A small network was shown many inputs. Here are its activations along a few directions, one row for each input.
In each table, some parts of the input vary, and every possible input appears once, in random order.
Descriptions start from the smaller parts, as in this example, which fits no table here: line(6) and (point or ring(11) or (values(3) and ring(8))).
Shared parts are said once, and a part with two or three values counts as separate values.
(in the rows, 128 means zero)

Other details of the inputs shift rows strongly along three fixed directions, in all tables alike. That doesn't count.

A family of inputs:
R1: [152 140 116 140 151 169 106 120 144  99 159 116 109]
R2: [151 150 105 145 175 144  94 148 126 117 164 153 111]
R3: [135 134 127 129 129 121 120 130 115 142 134 144 125]
R4: [149 131 134 140 115 122 117 131 118 152 141 135 122]
R5: [134 125 134 143 142 120 121 142 123 138 121 138 132]
R6: [142 123 130 154 106 122 137 129 136 141 144 131 141]
R7: [111 130 142  85 113 196 134  69 158  77  92  79  83]
R8: [102 123 124  97 120  93 151 124 114 133 114 141 148]
R9: [ 93 125 122 101 125  99 154 149 124 127 113 133 151]
R10: [133 131 119 137 129 121 131 134 129 129 145 135 143]
R11: [154 149 106 141 173 141  92 133 119 118 165 159 110]
R12: [155 123 141 152  86 115 122 127 134 167 142 128 122]
R13: [150 127 137 158 103 129 126 146 133 150 143 117 133]
R14: [155 124 154 157  72 146 124 126 150 158 127  99 107]
R15: [135 123 133 152 103 120 138 142 140 146 137 128 137]
R16: [150 143 105 153 201 140  90 155 115  97 163 144 125]
R17: [141 116 125 149 123 116 120 112 124 141 130 133 138]
R18: [145 120 133 155 126 115 124 134 123 133 139 123 146]
R19: [ 93 126 122  89 137  97 146 131 113 132 113 150 136]
R20: [148 128 130 149 116 126 127 136 124 140 147 124 141]
R21: [ 90 115 123 106 136  95 140 140 118 135  98 133 144]
R22: [151 125 141 156  87 118 124 142 140 165 140 122 123]
R23: [135 120 137 152 129 124 130 141 131 136 123 127 143]
R24: [153 151 100 147 190 149  99 141 112 102 171 152 130]
R25: [155 140 132 131 169 217  85  83 157  73 125 104  66]
R26: [145 126 133 153 102 124 128 146 141 148 145 119 133]
R27: [101 134 111  80 201 143 123 107 112  76 110 138 124]
R28: [ 93 122 128  97 148  94 138 147 111 125 102 130 139]
R29: [129 132 120 138 130 122 129 147 133 132 142 133 137]
R30: [ 99 128 131  90 131 124 142 118 118 123 105 133 121]
R31: [132 120 122 139 137 115 113 124 120 140 126 141 130]
R32: [130 134 124 139 131 126 128 148 125 134 137 132 138]
R33: [ 90 127 122 101 139 106 154 148 115 125 112 137 149]
R34: [145 113 133 173 105 119 123 139 139 152 133 121 143]
R35: [100 123 127  97 127  99 153 123 106 134 112 142 147]
R36: [135 120 152 138  78 175 142  93 163 119 112  84 109]
R37: [155 141 106 154 204 145  98 137 114  98 160 154 137]
R38: [ 92 122 144  91  97 154 156 113 152 105  85  86 117]
R39: [ 94 132 119  83 148  99 140 136 100 125 109 151 139]
R40: [ 97 117 153  96  70 145 155 107 162 125  82  87 106]
R41: [106 131 140  81 112 192 129  77 167  81  92  85  73]
R42: [136 130 136 142 107 121 127 142 128 153 129 130 127]
R43: [151 129 131 142 116 121 122 123 117 147 145 132 131]
R44: [110 122 127 108 111  96 148 123 118 143 120 138 146]
R45: [150 120 145 143  79 137 130 103 146 146 134 106 116]
R46: [142 139 117 127 154 165 112 101 138  97 145 130 101]
R47: [139 123 129 137 137 110 120 122 113 130 133 133 135]
R48: [146 119 149 144 101 138 116 109 139 136 118 107 107]
R49: [ 95 146 108  79 186 147 122 136 117  83 114 136 110]
R50: [ 99 122 122 103 120  97 157 136 121 127 117 133 157]
R51: [ 93 130 115  92 150 104 151 140 106 113 116 140 157]
R52: [137 127 139 148 104 121 132 140 128 155 128 132 126]
R53: [147 126 136 160  99 120 127 140 138 158 140 135 124]
R54: [102 128 122  93 136 102 145 124 105 129 115 142 146]
R55: [137 115 124 156 123 121 126 125 130 134 132 125 148]
Each input here is: ring(5) and (values(3) or (values(2) and line(4))).
Question: Changing only the ring(5) part turns R6 into R53. The same change can be made to R51. Which row results?
Answer: R49
Question: Changing only the ring(5) part turns R14 into R13. The same change can be made to R40. Which row results?
Answer: R9
Question: Start at R11 and move only the ring(5) part, one step at a time. The first step leads to R44. Which rows follow, in order?
Answer: R10, R29, R2
Question: Which other rows agree with R11 in the ring(5) part? List them by row number.
Answer: R3, R4, R12, R19, R25, R30, R31, R39, R41, R48
Question: Which other rows does R32 become when the line(4) part takes its other values? List them by row number.
Answer: R13, R33, R38

A family of inputs:
R56: [103 146  91  80 184  68 126 158  75 119 152 177 148]
R57: [108 125 110 112 179 168 108 118 161  68 110 107 104]
R58: [131 102 184 147  69 108 178 115 148 142  88 118 147]
R59: [113 136 112 105 172 188 132 109 137  69 126 104 122]
R60: [166 135 123 150 139 140  87 118 138 143 154 151  88]
R61: [ 92 132 102 104 213  71 130 185  75 113 121 157 183]
R62: [187 133 124 197 108 176  97  91 151 125 164 131 111]
R63: [110  96 176 110  46 166 156  62 156 138  55  67 106]
R64: [192 134 100 201 166 141  90 139 143 126 202 151 135]
R65: [140 117 146 177  61  71 145 189 112 210 128 147 168]
R66: [165 131 117 191 153 139 102 159 119 135 149 140 144]
R67: [101 121 122 105 149  77 159 156  93 134 129 134 191]
R68: [142  96 144 188  77  47 137 172 116 195 129 131 180]
R69: [144 116 145 167  63  65 140 147 110 223 130 170 147]
R70: [145 100 139 177  73  54 152 155 116 191 152 130 187]
R71: [ 40 111 156  62  55 135 186 119 171 127  38  77 113]
R72: [186 153 133 153 163 176  73 120 120 125 163 131  81]
R73: [120 133 112  95 167 165 110  85 132  62 128 105 103]
R74: [135 151  96 106 169 135 105 123 126 100 159 158 107]
R75: [149 152 114 136 165 118 117 171 103 133 178 148 147]
R76: [ 93 148  91  89 189  93 146 182  81 124 151 176 167]
R77: [ 68 115 156  76  84  82 171 164 119 152  72 101 154]
R78: [ 71 112 125  82 141 103 151 104 112 127  79 145 142]
R79: [117 147 124  84 168 186 110 102 124  93 109 123  77]
R80: [151 127 164 147  15 199 138  65 192 138 109  74  73]
R81: [102 153  90  82 183  87 136 162  67 123 143 188 158]
R82: [131 131 140 100 166 189 106  77 132  80 103  89  89]
R83: [171 131 136 181 100 168  92 137 179 136 148 109  86]
R84: [102 135 133 105  95 178 153 107 171 111 116  95  99]
R85: [ 98  95 150  99  89 112 146  83 148 139  76 109 122]
R86: [187 122 137 205  59  99 127 154 152 200 182 139 141]
R87: [105 136 105 111 171 184 131 104 152  71 131 114 117]
R88: [ 99 137 102  80 197  65 116 157  72 135 136 179 134]
R89: [157 138 124 164 140 143  89 159 139 126 157 121 100]
R90: [144 144 104 140 163 108 113 166 112 131 183 150 135]
R91: [165 131 127 144 171 196  73  75 146  82 139 101  68]
R92: [182 139 122 168 146 127 101 125 102 128 169 141 147]
R93: [ 49 109 134  44 100  99 191 100 107 111  58 112 166]
R94: [100 133 109 119 177 180 116 119 153  72 105 113 108]
R95: [189 116 201 201  16 132 155 124 169 183 125 114 113]
R96: [ 51 100 129  44 101  85 180  93 131 109  67 116 156]
R97: [177 154 128 145 130 150 102 127 116 127 166 130 112]
Question: What is each input in this table made of?
Answer: values(2) and (point or (line(4) and ring(5)))
Question: Changing only the values(2) part turns R85 into R60. The same change can be made to R68. Which row results?
Answer: R89
Question: Changing only the values(2) part turns R79 into R63. The same change can be made to R81. Which row results?
Answer: R93
Question: Start at R88 and move only the line(4) part, one step at a time. The first step leads to R56. Which rows follow, in order?
Answer: R90, R89
Question: Which other rows does R64 become when the values(2) part takes its other values? List them by row number.
Answer: R86
Question: Which other rows does R91 become when the values(2) part takes its other values? List them by row number.
Answer: R88
